A small network was trained on made-up records. Each row is its average activation on records with the value named, seen along a few directions.
Values that are neighbours, or in one group, have similar rows; names and order tell nothing.
(in the rows, 128 means zero)

Other fields vary at random and push rows far along one fixed direction, the same in every table; ignore that.
These rows show it; all are for the same value of a field, averaged over different records:
[185 125 103  72  44 182 126  46 157 174 125 139 214 116 214 130 102 125
  83 145 132 145]
[138 134 126 134 141 104 118 161 126 123 140 132 103 133 121 145 147 123
 135 132 124 138]
[156 134 119 107 101 137 130 117 138 149 133 135 149 127 164 137 129 133
 114 140 124 138]
[159 127 114 106 110 132 121 122 135 140 130 133 146 129 155 137 127 123
 113 135 131 138]
[161 127 116  95  93 144 120 105 139 152 130 134 163 124 166 136 124 128
 111 137 131 136]
[156 129 120 110 109 132 126 127 134 146 133 135 143 131 152 139 130 124
 116 136 129 140]
[138 130 122 128 141 104 122 163 127 123 140 130 110 131 117 145 142 127
 132 133 127 138]
[157 132 120 111 106 126 126 123 132 145 136 133 145 131 151 139 129 122
 118 138 129 135]

Values of V:
v6: [ 92 121 151 173 216  78 124 195 102  88 135  89  73 139  69 138 182 117
 179  90 101 133]
v7: [ 73 134 163 167 177 131 138 128 112  94 122 132  87 133  68 107  97 141
 140 131 133  89]
v5: [133 124 115 121  84 149 136 127 126 132 132 153 133 123 145 107 114 125
 127 137 132 133]
v2: [113 126 146 113  92 178 137  36 164 149  86 124 212 118 173 111  68 134
 100 126 134  99]
v1: [139 140 130 123 132 119 114 109 126 131 129 106 135 126 158 135 161 126
 131 119 106 132]
v8: [127 133 129 141 158  89 121 180 117 112 141 128  90 133 104 148 152 123
 141 129 127 139]
v3: [ 86 114 126 150 128 125 138 159 105 106 123 141  69 114  71 106 117 145
 144 112 150 116]
v4: [ 99 114 128 148 124 152 143 102 113 118 114 132 115 104  81  93  94 137
 128 145 153 112]
v9: [ 64 132 146 177 222  94 137 174 124  94 127 101  89 164  67 123 162 120
 164  90 111 113]
The values of V form a ring.
List every value one step from v6, in the order listed.
> v1, v9
List every value one step from v7, in the order listed.
> v2, v4

Values of P:
p11: [179 127 109  82  46 178 121  54 141 169 120 147 185 111 193 120 100 131
  95 152 138 137]
p9: [127 128 133 132 120 136 137 128 123 128 125 144 119 124 117 122 106 132
 123 143 142 122]
p3: [ 89 137 140 172 218  64 126 204 103  86 151 104  59 141  58 146 173 129
 162 113 113 127]
p5: [ 82 137 148 167 196  92 128 176 115  88 125 121  75 139  73 126 137 132
 153 118 122 114]
p1: [137 120 117 124 102 143 130 128 128 134 132 141 120 120 125 117 120 128
 122 140 139 129]
p8: [133 121 136 121 123 150 129  98 134 137 119 116 160 125 146 123 126 126
 130 123 119 130]
p13: [130 133 121 134 141  94 124 174 118 126 139 133  97 135 106 145 146 124
 135 127 134 139]
p6: [167 126 117  93  84 150 120  88 148 156 125 128 177 123 192 140 126 129
 108 126 121 137]
p12: [133 132 117 130 137 101 123 169 122 120 146 129 112 136 126 138 153 120
 138 126 120 140]
p10: [111 125 135 137 126 131 136 129 119 119 121 130 109 117 110 117 120 136
 130 130 140 119]
p4: [127 136 135 135 156 101 120 149 130 119 136 116 126 138 122 143 141 119
 134 126 116 126]
p2: [103 122 134 141 137 135 134 133 123 118 125 133 113 133 105 117 116 131
 134 113 131 119]
p7: [146 121 122  99  78 189 137  34 160 164 100 122 212 123 192 111  99 128
  99 126 129 125]
The values of P form a ring.
Going along P from p11 by way of its neighbour p13, in what order are p9, p6, p4, p7 met?
> p6, p4, p7, p9
List every value one step from p2, in the order listed.
> p5, p10

Values of W:
w11: [137 123 131  93  80 186 128  39 161 159  96 124 217 130 194 109  97 122
 102 119 128 116]
w12: [ 98 132 140 153 166 123 126 138 112 102 128 129  97 134  85 113 121 132
 145 128 123 119]
w10: [160 135 121 101 105 119 110 133 132 138 136 137 136 128 166 151 138 131
 120 127 122 140]
w6: [126 121 130 123 111 151 136 121 132 137 120 147 120 128 114 118 103 133
 116 138 153 120]
w5: [156 116 118 100  88 169 127  59 152 167 110 111 201 121 183 126 125 123
 114 115 118 142]
w1: [ 97 126 152 160 158 112 136 150 101 101 127 126  81 115  75 123 116 139
 147 127 132 115]
w9: [110 131 147 142 152 134 138 113 139 118 109 120 139 129 129 121 112 132
 128 130 124 112]
w8: [102 126 130 168 170  71 136 235  91  89 155 140  44 134  54 132 151 120
 166 125 130 139]
w13: [147 140 112 130 122  96 123 159 125 132 142 140 111 130 128 148 131 123
 120 140 131 138]
w7: [112 119 129 132 140 140 133 120 136 122 132 114 136 132 135 123 139 131
 132 104 115 120]
w2: [122 128 111 130 103 133 134 132 117 128 125 145  97 113 114 111 124 138
 122 142 151 129]
w3: [158 130 121 112 121 114 111 138 135 134 143 116 142 127 149 143 153 115
 127 139 116 137]
w4: [139 136 124 119 148 116 126 127 129 137 142 116 143 142 137 146 152 125
 126 128 121 137]
The values of W form a ring.
Going along W from w8 by way of its neighbour w2, in what order are w11, w12, w10, w5 met?
> w12, w11, w5, w10
How many steps from neighbour to neighbour lead from w6 to w7, at the fewest?
> 5
